A small network was shown many inputs. Here are its activations along a few directions, one row for each input.
Each table varies a few parts of the input and shows all the possible inputs, shuffled.
A made-up example of a description, with smaller parts first: one of 5 places around a ring, together with either a single point or one of 11 places around a ring or (one of 2 separate values, together with one of 6 places along a line).
Shared parts are said once, and a part with two or three values counts as separate values.

Other details of the inputs vary at random and push rows far along two fixed directions, the same in every table; ignore that.

Table:
row 1: [-66 -12  65 -79 -14  86 -31  15  38  65 -22 -14]
row 2: [ 21  12 -32  38 -17 -50   6  -7  -9 -33 -21 -15]
row 3: [  -5  -37  -44   56   21  -51   21   29   -9   10 -101  -54]
row 4: [ 13  -4 -25  -9  16  -7   6 -21  12   0  11  14]
row 5: [ 41  51   1  35 -40 -52  -7 -33 -54 -52  50  38]
row 6: [ -2  17  42 -24  -2  44 -30 -23   3  17  51  10]
row 7: [-30 -23 -22   3  24  -1  14  29  18  30 -79 -25]
row 8: [-15 -44  36 -34  30  12  27  71  44  51 -81 -51]
row 9: [  3  -8 -59  33  20 -62  19  15  -4 -23 -67 -28]
row 10: [ 36  27   2  40  -7 -21  -9 -28 -45 -44  75  53]
row 11: [ 42  41 -15  50 -35 -65   1 -22 -76 -68  56  53]
row 12: [ 14 -21 -43  14  21 -11   9   1   4   6 -11  16]
row 13: [-15 -54 -25  25  41   6  21  16  24  35 -56 -33]
row 14: [ 12   1 -15  42  -8 -49   5   2 -41 -20 -23  -7]
row 15: [ -9 -26 -45  30  10 -26  18  28  -8 -12 -69 -26]
row 16: [ -43  -66  -35   18   33  -10   26   46   10   18 -119  -71]
row 17: [ 34 -28 -47  90  29 -77   2   8 -48 -36  -6 -15]
row 18: [-45 -13  39 -63   7  90 -12  -6  63  58  14 -27]
row 19: [-12  43  18 -36 -44  33 -11  -8 -16 -20  62  53]
row 20: [ 38   3 -34  52   9 -60   6 -23 -38 -58  35   9]
row 21: [ 27  53 -14   3 -30 -31 -12 -24  -9 -33  30  33]
row 22: [-11  34  20 -15 -34  16  -3  -7 -20  -8  49  41]
row 23: [ -3  48  70 -50 -25  76 -36 -39   0  10 106  66]
row 24: [-65 -13  57 -78 -14  80 -25   8  57  49 -24 -34]
row 25: [ 41  47   2  32 -42 -57 -21 -28 -58 -50  52  35]
row 26: [-41   1  33 -58 -23  55 -21  10   7  12   6  14]
row 27: [  2 -42 -30  41  24 -24  -4  16 -12 -14 -22 -21]
row 28: [ 60  23 -38  40   8 -56   6 -38 -33 -14  32  27]
row 29: [ 33  18 -39  72 -18 -85  11   0 -60 -38   2   5]
row 30: [ 21 -66 -71  92  56 -73  32  20 -14  13 -97 -67]
row 31: [ -2  12  23 -22 -12  45 -16 -19  -2 -13  64  48]
row 32: [ 34  -1 -17  55  15 -37   4 -20 -28 -19   6 -16]
row 33: [ -2  49  21 -34 -23  22 -15 -18  15  11  18  37]
row 34: [  0  17  -1  16 -18 -17   4  -6  -9  -4  -4  -6]
row 35: [-30  17  34 -56 -28  34 -22  -6   7  -7  27  15]
row 36: [ -19  -32  -20   25   19  -17   19   19   25   25 -101  -59]
row 37: [-36 -41  47 -86  29  73  24  78  57  50 -68 -41]
row 38: [ 35  -4 -44  41  10 -47  12 -20 -19 -39  16   6]
row 39: [ 12  47  43 -59 -32  68 -26 -52  21   3 101  52]
row 40: [-23 -15  20 -12  16  45  -5   1  21  44   3 -12]
row 41: [ -55  -42  -25  -22   34   30   15   46   44   45 -110  -46]
row 42: [  5  44  58 -35 -27  54 -47 -32 -15   4 109  59]
row 43: [-60   1  43 -74   0  85 -14  15  58  73 -45  -3]
row 44: [-14  17  38 -61   2  74 -17 -24  32  56  38  41]
row 45: [-23 -47 -28  15  36  -4  19  13  25  16 -39 -50]
row 46: [  4  14  68 -75 -21  41  -1  27  52  13  20   3]
row 47: [ 50   9 -31  63   4 -59  -2 -28 -39 -50  34  -7]
row 48: [-10 -29 -13  -6  34  19  11   2  24  43 -22   6]
row 49: [ -4   4   7 -27  -3  44  -7 -14  13   3  41  42]
row 50: [ 25 -10 -45  52   5 -40  11  -1 -31 -31  23  13]
row 51: [ -5 -38 -14  13  35   9  15  -2  28  40 -53 -47]
row 52: [-41   3  19 -52  -9  51  -2   3  39  11 -21  -4]
row 53: [ -9   9  -4  -1 -12 -17   4  -6 -14 -31  -1  -2]
row 54: [ 25  31  59 -54 -19  23  10  29  -5  -8  51  47]
row 55: [-15  20  -4 -14 -22  -4   6  -4  -5 -20  19   8]
row 56: [ 35  37  42 -54 -20   0   9  20   1 -37  54  34]
row 57: [ 35   2 -19  44   1 -40 -17 -18 -29 -33  34 -16]
row 58: [ 10  -4 -22  37  -9 -50   7  -3 -17 -30 -29 -31]
row 59: [ 29  35 -27  41 -34 -62   3 -15 -34 -50  32   6]
row 60: [-37  -1  40 -43 -17  45 -20   6   3  20   7  12]
row 61: [ -5  20  25 -14  -7  40  -9 -18   0   8  74  46]
row 62: [-32 -77 -30  26  58 -12   8  30  26  18 -85 -86]
row 63: [ 50   7 -45  81  12 -73  13 -17 -45 -29  19 -11]
row 64: [-65 -14  43 -68   0  91  -3  17  52  56 -38  -7]
row 65: [   8  -59    6    9   38  -36   41   73   39   32 -110  -79]
row 66: [ 53  58  -4 -14 -28  -6 -19 -57 -15 -25 102  66]
Description of these inputs: one of 6 places around a ring, together with either a single point or (one of 2 separate values, together with one of 5 places along a line).
The inputs of row 58 and row 5 match in every part but the place on the ring of 6. If row 47 is changed in the same way as row 58 into row 5, which row does it become?
Answer: row 32
The inputs of row 50 and row 61 match in every part but the place on the ring of 6. If row 49 is changed in the same way as row 50 into row 61, which row does it become?
Answer: row 13
Which other rows does row 26 become when the place on the line of 5 takes its other values? List them by row number.
Answer: row 15, row 16, row 19, row 41
Which other rows does row 30 become when the choice among 2 separate values takes its other values? List them by row number.
Answer: row 3
Which other rows does row 63 become when the choice among 2 separate values takes its other values? List them by row number.
Answer: row 34
